A small network was shown many inputs. Here are its activations along a few directions, one row for each input.
Each table varies a few parts of the input and shows all the possible inputs, shuffled.
A made-up example of a description, with smaller parts first: one of 4 places along a line, together with either a single point or one of 11 places along a line or (one of 3 separate values, together with one of 5 places around a ring).
Shared parts are said once, and a part with two or three values counts as separate values.

Other details of the inputs shift rows strongly along two fixed directions, in all tables alike. That doesn't count.

Rows:
r1: [ 15  24  -8 -10 -10 -29 -22 -16   1 -18   7  29]
r2: [ -2 -20  13 -13 -12  15  26  16  20   5  -1  18]
r3: [  9 -31  28  -2  -3  15  39   5  12  12   8   9]
r4: [  0 -17  11  35  22  18  -1   1 -18  24  -6 -46]
r5: [-10  18 -28 -25 -11 -13 -31 -14   9 -19  10  17]
r6: [ -3  21 -29  17  17   2 -31  -5 -14   5  -7 -24]
r7: [  3  33 -34 -13   4 -18 -15 -14  -8 -13  -7  13]
r8: [-10 -32  13  -9 -10  28  38  17  13  11   8   5]
r9: [  7  13   5 -30 -24 -33 -20 -10  10 -23   8  41]
r10: [  1 -28  26 -10 -11   0  24   4  17   4   3  11]
r11: [  7   6  -9  25  24  18  12  11 -24  19 -24 -32]
r12: [ -7   8 -11 -31 -16 -34 -38 -23  20 -24  22  29]
r13: [  2  14 -23  20  22 -22 -18 -13 -19   1  -5 -28]
r14: [  5  19 -25  17  25 -15 -10 -18 -25   3   1 -21]
r15: [  5 -26  27  -5  -2   8  28   6   6  10   1   3]
r16: [ -2  12 -21 -16  -3 -37 -21 -18   9 -17  15  17]
r17: [ 16  30 -12   4   0 -31 -30 -13  -6 -12  -1  16]
r18: [ 16  33 -23  22  12   1 -16   0 -23   2 -17  -8]
r19: [  1 -26  17  -8  -9  28  40  17  14  11  -1  11]
r20: [ -8   1  39  45  20  19   8  15   6 -11  -3 -48]
r21: [  8  35 -21  -2  -3 -10 -19  -5 -14  -9  -9  15]
r22: [ -5  28 -34  11  19  -3 -37  -8 -24   1 -12 -29]
r23: [ 16  -3  17  41  16  11   6   9 -22  21 -17 -28]
r24: [  6 -20  13  34  24  29  11   0 -17  27   2 -39]
r25: [-27 -31  19 -53 -45   3   0   7  42 -16  19  40]
r26: [ -2   5 -15 -27 -11 -31  -9 -19  13 -20  21  26]
r27: [ 10  21 -16  -9   6 -26  -9 -22  -6 -10   3  13]
r28: [ -1 -24  31   0 -21  25  24  27  10  11 -10  11]
r29: [ -6   7  -8 -24  -8 -20 -24 -24   5 -15  19  18]
r30: [ -5  -2 -14  29  21  15   7  11 -20  19 -18 -41]
r31: [  5 -14  23   4 -14  23  19  23   9  11  -6  14]
r32: [ -7 -35  29  -7  -6  16  11   4   7  10  12  -5]
r33: [ -8   2 -10 -39 -17 -38 -14 -16  14 -24  18  30]
r34: [ -6 -30  22  -7 -12  22  33  21  16  11  -8   4]
r35: [-24 -33  23 -56 -43  14  14   4  38 -12  26  48]
r36: [ 11  24 -22  -2   8 -34 -22 -19   0 -12   0  10]
r37: [ -2  -3 -10  25  22  26  21   9 -23  23 -10 -32]
r38: [-14 -34  18 -13 -11  24  34  21  10  11   3   1]
r39: [-15   9  27  40  15  32   8  26   8 -11 -12 -47]
r40: [ 20  29 -10  25  18 -11 -15 -12 -29   4  -9  -9]
r41: [  2 -15  25  -3 -15  22  20  23   2   9  -9  11]
r42: [ -1  29 -42  18  22 -11 -22  -5 -18   1 -11 -22]
Description of these inputs: one of 2 separate values, together with either a single point or (one of 4 places along a line, together with one of 5 places around a ring).
- The inputs of r25 and r4 match in every part but the choice among 2 separate values. If r18 is changed in the same way as r25 into r4, which row does it become? => r1
- The inputs of r16 and r42 match in every part but the choice among 2 separate values. If r13 is changed in the same way as r16 into r42, which row does it become? => r30
- Change only the place on the line of 4 in r22. List by row number the other rows that result. => r11, r38, r41

Rows:
r43: [-17  -7   0 -45 -24 -11 -10  16  41 -30  10  28]
r44: [ -6 -47  18 -11  -6  14  35  15   2  19   3   7]
r45: [  6  11 -14  20  13  28   6  17 -33  26 -27 -26]
r46: [-13  39 -29  -5  -7  -7 -45   3  -1 -19  -9  -5]
r47: [ -4   0  -4  28  30  23  -1  -7 -28  14   2 -37]
r48: [  7   6  12  40  23  12 -14   6  -9  12 -24 -38]
r49: [-21  -8   6 -42 -25 -13   0 -15  20 -24  31  32]
r50: [ 12 -36  34  -4 -15  16  33  12   2  12 -11  11]
r51: [-17 -16  26   2 -10  33  48  18  17  -4  -3   3]
r52: [-16  19 -28  -3  -1 -25 -42 -14  -2 -15   6  -8]
r53: [ -3  35 -10   4   4 -33 -45  -7   1 -17  -9   1]
r54: [-16  40 -33   6  -4 -20 -27  -1   8 -27 -18  -3]
r55: [ 15   2 -11  30  18  30  -6  -8 -25  32  -2 -27]
r56: [ 11  33 -19  -7   6 -35 -27 -11 -19  -3 -16  16]
r57: [-11  21 -29  -4   6 -35 -37 -17   7 -18   2 -14]
r58: [-15  17 -27  -4   3 -20 -49 -15  -3 -15   5  -5]
r59: [-13 -15  29  -9 -13  45  31  22   9   3   6   2]
r60: [ -8  25 -29  -7  15 -28 -26 -23  -8 -24  13  -3]
r61: [ 18 -31  34   8 -12  23  31   9  14  10   3  15]
r62: [-15 -41  28  -3  -8  11  28  12  30  10   7 -16]
r63: [ -1  37 -33 -14  18 -17 -21  -7  -2 -28   1  -4]
r64: [ 11   2 -20  16  29  15  13  19 -26  21 -26 -31]
r65: [ -6 -14  -3 -36 -25  -8  -8 -11  23  -9  27  50]
r66: [  2 -24  45   4 -12  18  35  14   7  -3  13  -1]
r67: [ -2  33 -11   6  -2 -34 -41  -3  -3 -22  -2  -1]
r68: [ -1 -12  -5 -37 -22 -25   9 -14  36 -12  23  41]
r69: [-24 -20   4 -37 -26 -21 -14   0  36 -25  22  28]
r70: [ -9 -33  28  -7   1  14  43   1  19   7  15 -11]
r71: [ -1 -43  18 -13  -6   7  44   7   9  23  -2  -1]
r72: [ -8   6  26 -36 -21 -19  -1  -6  24 -25  18  42]
r73: [ 16 -28  34  10 -16  17  33  17   9  10  11  12]
r74: [  4  -9 -14  22  24  16   1  -1 -37  31 -15 -27]
r75: [ 15   9  11  38  26  14   5  -6 -23   2 -14 -37]
r76: [  5  28 -14   6  -1 -29 -45 -15   2 -28 -11  -5]
r77: [ -7   4  24 -33 -27 -21   2  -2  20 -30  24  39]
r78: [  0   3  -5  29  34   9  12  -8 -19  12  -1 -46]
r79: [ 22  36 -21   4   9 -24 -31 -21  -1 -10  -6  18]
r80: [  4  42 -42   7   1 -16 -13 -10   1 -16 -11  17]
r81: [ -4  30 -24 -12   3  -7 -37 -30 -13 -15  12  -4]
r82: [ -2 -40  22 -18 -18  32  23   6  -3  29   2   6]
r83: [  8  -7 -15  22  27   1  13  -2 -27  29 -18 -35]
r84: [ -3 -37  19   1 -10  26  32   8   8  22  17  10]
r85: [  2  12 -19  31  16  16  23  13 -25  18 -36 -24]
r86: [  6 -30  36  -3 -15  10  35  23  -4  18  -2  13]
r87: [ 21   3   0  33  15   1   9   9 -36  18 -20 -28]
r88: [ 17   8 -20  29  33  22  11  16 -14  19 -12 -26]
r89: [ -2 -11  -5 -37 -22 -21   4 -13  33 -12  25  42]
r90: [  0 -41  18   2  -2  22  33  12  13  17  16  10]
r91: [ 21   4   3  28  25   9   5   1 -29  25 -31 -24]
r92: [-15 -38  31  -6 -18  38   6  11  14  16   9 -10]
r93: [  7   1  14 -26 -30 -20   1   1  22 -15  21  52]
r94: [  7   5  10  45  13   5  -8  14 -16   5 -13 -43]
r95: [  8  39 -10  -2  13 -24 -30 -24  -4 -24  -4   4]
r96: [  7  43 -38  -3  -2  -4 -30  -6  -7  -8  -3  14]
r97: [-13 -17  -4 -48 -32 -20   1  -8  12  -7  14  42]
r98: [ 22  13   5  41  27   9   3   5 -21  26 -12 -16]
- What do these inputs look like to the network? => one of 4 places along a line, together with either one of 3 separate values or one of 5 places around a ring or one of 6 places along a line
- The inputs of r54 and r51 match in every part but the place on the line of 4. If r76 is changed in the same way as r54 into r51, which row does it become? => r75
- Change only the choice among 3 separate values in r85. List by row number the other rows that result. => r45, r64
- Change only the place on the ring of 5 in r87. List by row number the other rows that result. => r50, r56, r86, r91

Rows:
r99: [  7  11 -21  18  21  -8 -14  -7 -15   9 -11 -20]
r100: [ 12  22 -11  22  19  -8  -6 -11 -21   3  -7 -16]
r101: [ -7 -45  27   1  -6  38  49  21   9  24   2  -6]
r102: [ -1 -49  38   3  -4  36  38  20   8  28   5  -6]
r103: [ 11  24 -14  22  14  -1 -16   2 -21   6 -14 -15]
r104: [  2  14 -25  12  17   4 -12  -9 -24   9  -7 -19]
r105: [  0  10  -3 -32 -26 -24  -4   0  22 -25   5  42]
r106: [  2 -39  41  12  -9  37  45  32  10  24  -6   1]
r107: [ -2   2   1 -29 -26 -26 -12 -10  22 -20  12  40]
r108: [-14  19 -12  28  23   6 -23  -3   0 -11   7 -40]
r109: [ 13  25 -13  20  16   0 -12  -1 -24   2 -14 -12]
r110: [-17  10  17 -29 -28 -15 -25  -2  36 -39   6  22]
r111: [  9  13 -17  15  22  -4 -13 -10 -21   7  -6 -19]
r112: [  0   4   4 -32 -24 -22 -12 -14  16 -22  16  41]
r113: [  0  12 -28  15  16   0 -13  -6 -18  11 -11 -20]
r114: [-16   9  -8  19  18  -8 -22  -1 -16  -5  -6 -42]
r115: [ -4   1  -4 -40 -17 -25  -4 -13  20 -20  15  37]
r116: [  1  17 -26  12  20   1  -5  -9 -21   8  -8 -20]
r117: [  4 -42  43  12  -7  30  48  20  10  20   2  -3]
r118: [ 11  18 -11  24  15  -5 -18  -8 -21   7  -6 -17]
r119: [ -1  13   0 -35 -23 -21  -3  -3  19 -25   7  44]
r120: [-12  -1 -12 -42 -26 -14 -15 -10  18 -14  16  35]
r121: [  1 -47  35   4  -2  30  48  20  12  23   2  -6]
- What do these inputs look like to the network? => either one of 3 separate values or (one of 4 places along a line, together with one of 5 places around a ring)
- What sort of input is r100? => one of 4 places along a line, together with one of 5 places around a ring
- Change only the place on the line of 4 in r109. List by row number the other rows that result. => r104, r111, r112
